A small network was shown many inputs. Here are its activations along a few directions, one row for each input.
In each table, some parts of the input vary, and every possible input appears once, in random order.
Descriptions start from the smaller parts, as in this example, which fits no table here: one of 3 separate values, together with either a single point or one of 11 places around a ring or (one of 5 places around a ring, together with one of 6 places along a line).
Shared parts are said once, and a part with two or three values counts as separate values.
In the rows, zero is written as 128.

Other details of the inputs vary at random and push rows far along two fixed directions, the same in every table; ignore that.

A family of inputs:
R1: [119 104 145  78  67  95 155 123 143 162 115 189 124 126]
R2: [146 140 109 166 188 183  69 130 103  74 163  54 147 131]
R3: [120 121 148  91  66  97 170 124 135 166 109 193 119 136]
R4: [144 129  71 151 138  45 141 131 134 154 111  79 111 101]
R5: [140 134  67 146 122  45 118 136 131 152 119  85 117  87]
R6: [152 125  50 159 157  53  86 108 111 135  93 110 138 116]
R7: [139 158 137 176 154 181 111 157 119  85 178  46 115 107]
R8: [141 151  69 160 121  47 134 136 123 156 113  89 112  97]
R9: [119 124 132  93  97 105 150 119 117 160  90 215 136 155]
R10: [140 153  71 156 124  51 136 150 123 149 112  93 107  95]
R11: [152 145  52 174 157  55 101 109 101 140  86 113 131 127]
R12: [115 122 148  94  68 101 170 133 141 169 110 198 119 128]
R13: [139 130  71 155 141  48 140 140 140 156 112  83 111  92]
R14: [140 133  71 143 137  40 143 136 131 151 108  73 111 113]
R15: [144 153 139 171 147 174 112 140 113  83 179  34 117 129]
R16: [116 107 128  87 127 110 149 118 134 156  80 219 145 156]
R17: [116 127 147  88  67  96 171 123 133 168 106 191 121 137]
R18: [118 105 130  79  98 103 135 119 126 155  98 211 143 145]
R19: [111 114 201 106 127 235 103 108 141  95 160 169 143 147]
R20: [111 106 139  92 115 108 151 106 154 164  86 217 129 141]
R21: [110 118 212  87  98 221 133 134 135  95 177 134 134 151]
R22: [112 107 132  84 117 104 158 122 134 161  87 210 138 151]
R23: [144 152 123 203 185 184  75 105 100  74 153  57 137 133]
R24: [115 134 193 107 132 240 122 126 111  94 149 171 149 174]
R25: [149 139 109 172 193 183  64 124 104  73 160  59 149 130]
R26: [112 107 202 113 128 233 100  99 127  87 150 173 153 155]
R27: [140 142 111 172 208 185  91 134 111  78 153  50 142 137]
R28: [120 103 146  73  65  92 157 129 142 157 115 184 122 137]
R29: [138 132  74 151 143  53 143 154 140 150 111  88 106  90]
R30: [100 121 214 100 122 230 151 140 149 108 168 140 132 138]
R31: [105 114 149  81  95 103 177 149 154 165 103 190 117 121]
R32: [142 124  58 172 171  53 110 102 123 140  84 107 130 116]
R33: [138 138 134 167 152 177  93 142 128  87 186  38 125  99]
R34: [109 114 215  95 116 224 154 137 143 100 170 133 128 157]
R35: [143 157 124 192 182 187  80 113 115  83 161  59 127 125]
R36: [134 144 138 166 171 175 117 136 128  91 173  28 123 116]
R37: [104 123 210  93 105 228 132 152 142  97 175 146 130 128]
R38: [145 133  67 143 119  41 120 127 126 150 118  81 117  96]
R39: [146 128  51 165 177  53 109 112 119 140  83 108 134 122]
R40: [113 108 148  78  72 103 156 147 148 158 115 197 119 115]
R41: [111 135 215 101  98 224 147 135 127  98 171 137 129 161]
R42: [123 124 128  97 107 112 141 114 117 156  83 224 142 160]
Description of these inputs: one of 3 separate values, together with either a single point or one of 5 places along a line or (one of 2 separate values, together with one of 4 places along a line).
The inputs of R8 and R5 match in every part but the choice among 3 separate values. If R12 is changed in the same way as R8 into R5, which row does it become? -> R33
The inputs of R4 and R3 match in every part but the choice among 3 separate values. If R27 is changed in the same way as R4 into R3, which row does it become? -> R24
A walk changes only the place on the line of 5. It starts at R22 and steps to R27. List the rest of the walk in order. -> R16, R39, R32
Which other rows does R1 become when the choice among 2 separate values takes its other values? List them by row number. -> R38
Which other rows does R11 become when the choice among 3 separate values takes its other values? List them by row number. -> R6, R39
Which other rows does R10 become when the place on the line of 4 takes its other values? List them by row number. -> R8, R17, R41
